A small network was shown many inputs. Here are its activations along a few directions, one row for each input.
In each table, some parts of the input vary, and every possible input appears once, in random order.
A made-up example of a description, with smaller parts first: line(6) and (point or line(9) or (values(2) and ring(8))).
Shared parts are said once, and a part with two or three values counts as separate values.

Other details of the inputs vary at random and push rows far along two fixed directions, the same in every table; ignore that.

Rows:
row 1: [ 13  48  32 -20 -35  -3   5  -3 -36 -55  15  35  13 -65  10]
row 2: [ -9  -1  16 -21   6   3 -15  -4 -26  -5  39  79 -38  41  56]
row 3: [-10  13  29 -19 -22  44 -12  19  14 -54   6  43 -67  66  31]
row 4: [-19 -14 -35  39  42  -2 -36 -14  47  73  -1 -35 -16 -10  -3]
row 5: [  8  27   7  16  -2 -25  -7 -16 -12   9   1  -6  26 -86 -19]
row 6: [ 27   9  19   2 -32 -17  20   0 -31 -62  17  55 -27  -3   4]
row 7: [  2 -32 -25  35  30 -41  17 -16   7  53   9 -18  27   4 -41]
row 8: [ 10 -23 -17  26  18 -38  28  -6  -6  30   9 -16  20  19 -38]
row 9: [ 12   3 -19  16   0  -3  20   1  16  17 -14 -63  21  -3 -46]
row 10: [ 10 -12  14 -28 -14  11  38  16 -43 -36  32  55 -28  94  31]
row 11: [  8  -5  -7  18  17 -36  15 -20 -10  24  -6   1  53 -29 -25]
row 12: [ -5  13   7 -62 -12  57  20  26 -16 -28  19  30 -17  90  44]
row 13: [-23  20  10 -32   2  45 -28  10  -2 -11  24  44 -41  37  60]
row 14: [  0  38   6 -43 -12  29  13   2 -15 -28 -18  10  48 -21  11]
row 15: [ -4  -2 -12   6   5  -5  12  -2  26  19 -30 -54   4  25 -42]
row 16: [ 13  23  12   8 -33  21   1   8   7 -47   5   7 -28  -8  -1]
row 17: [ -2  -4 -34  19  22  -7   6  -9  31  45 -17 -60  34 -23 -48]
row 18: [ -2   1  12 -49  16  39   7  15 -20  -4  31  54  -8  65  59]
row 19: [-18  48  18 -61 -22  32  15  -2 -22 -48 -40  24  45 -10  16]
row 20: [-15  43  12 -49 -25  18  28  -2 -15 -39 -41   0  50 -19 -15]
row 21: [-22  51  22 -53 -22  31   5  -2 -22 -45 -41  33  39 -22  23]
row 22: [-33 -18   9   2  13  36 -35   5  39  -3  27  25 -91  90  37]
row 23: [-10 -32 -13 -10  52  26 -24   8  16  53  42  37 -51  90  65]
row 24: [-22 -32 -31   8  37   9  -8   2  49  57  -7 -42 -35  87 -14]
row 25: [ -9  32  11  -6 -21  20 -21   1   1 -27  13  16 -13 -23  13]
row 26: [-13 -18 -40  34  46   0 -30 -13  48  73  -5 -41  -2   4  -6]
row 27: [  0 -21  35 -50 -56  22 -23  29 -31 -63 -61  -3  35 -59  28]
row 28: [-37  10   0 -15  17  25 -28  -1  19  17 -16  18 -21  22  28]
row 29: [ 25 -51   7  13 -35 -55  -8  17 -30 -24 -35 -21  55 -98   0]
row 30: [-23  42   8  11 -10 -11 -18 -20   8  -7 -40 -23  33 -84 -32]
row 31: [ 21  31  18 -32 -24   3  49  12 -41 -36  -1   4  49 -21 -17]
row 32: [ 27  16  18   5 -26   3  15   8 -15 -50  19  26 -31 -12   7]
row 33: [  6 -18   5  21   2 -20  -6 -14  -6 -11  38  39 -50  24  11]
row 34: [  6  -5 -10  -8  -5  26  17  13   9  -4   8 -20 -23  61   3]
row 35: [ 31  18   3  13 -22 -23  48   0 -25 -22 -11 -39  44 -47 -50]
row 36: [ -2  -7   3  -3  16 -12   1 -10 -17  17  13  46  13  17  25]
row 37: [  6 -21 -26  25  34 -19  13  -5  16  55   9 -39  22  -6 -36]
row 38: [  9 -24 -13  50  22 -22 -17 -14  26  28  33 -20 -48  -4 -12]
row 39: [ -6 -18 -17  32  40 -13 -22 -12  23  68  17  -7 -15 -10   8]
row 40: [ 13 -40 -24  38  28 -38  21  -5   3  42  19 -25  -9  50 -33]
row 41: [ 24 -61   1  12 -13 -26 -24  26  -9   2 -23 -42  25 -73  14]
row 42: [-18  32   7  26 -12 -17 -25 -17  22 -11 -27 -28  14 -71 -42]
row 43: [ -6 -32 -24  48  43 -43 -21 -25  19  74  13   4 -10  -6  -6]
row 44: [ 27  30  21 -26 -27   1  51  13 -45 -43  -2  -3  41 -18 -20]
row 45: [  4 -63   3 -25 -18  31 -43  38  -3 -10 -15 -10 -16   4  56]
row 46: [ -2  -1 -11  48   3  -5 -22 -14  37  12  11 -39 -26 -26 -27]
row 47: [ 16  27  14  19 -24 -49   3 -23 -26 -28   2  22  26 -85 -31]
row 48: [ -8 -20 -21  21  12  -2   4  -2  40  32 -19 -55 -24  52 -36]
Description of these inputs: line(4) and (point or line(11)).
Q: The inputs of row 25 and row 47 match in every part but the line(4) part. If row 9 is changed in the same way as row 25 into row 47, which row does it become?
A: row 40
Q: The inputs of row 5 and row 13 match in every part but the line(4) part. If row 32 is changed in the same way as row 5 into row 13, which row does it become?
A: row 16
Q: Which other rows does row 28 become when the line(11) part takes its other values? List them by row number.
A: row 3, row 15, row 19, row 20, row 21, row 22, row 24, row 30, row 42, row 48
Q: Which other rows does row 46 become when the line(4) part takes its other values? List them by row number.
A: row 22, row 33, row 38
Q: Start at row 48 and move only the line(4) part, one step at a time. The first step leads to row 34. Which rows follow, in order?
A: row 35, row 10
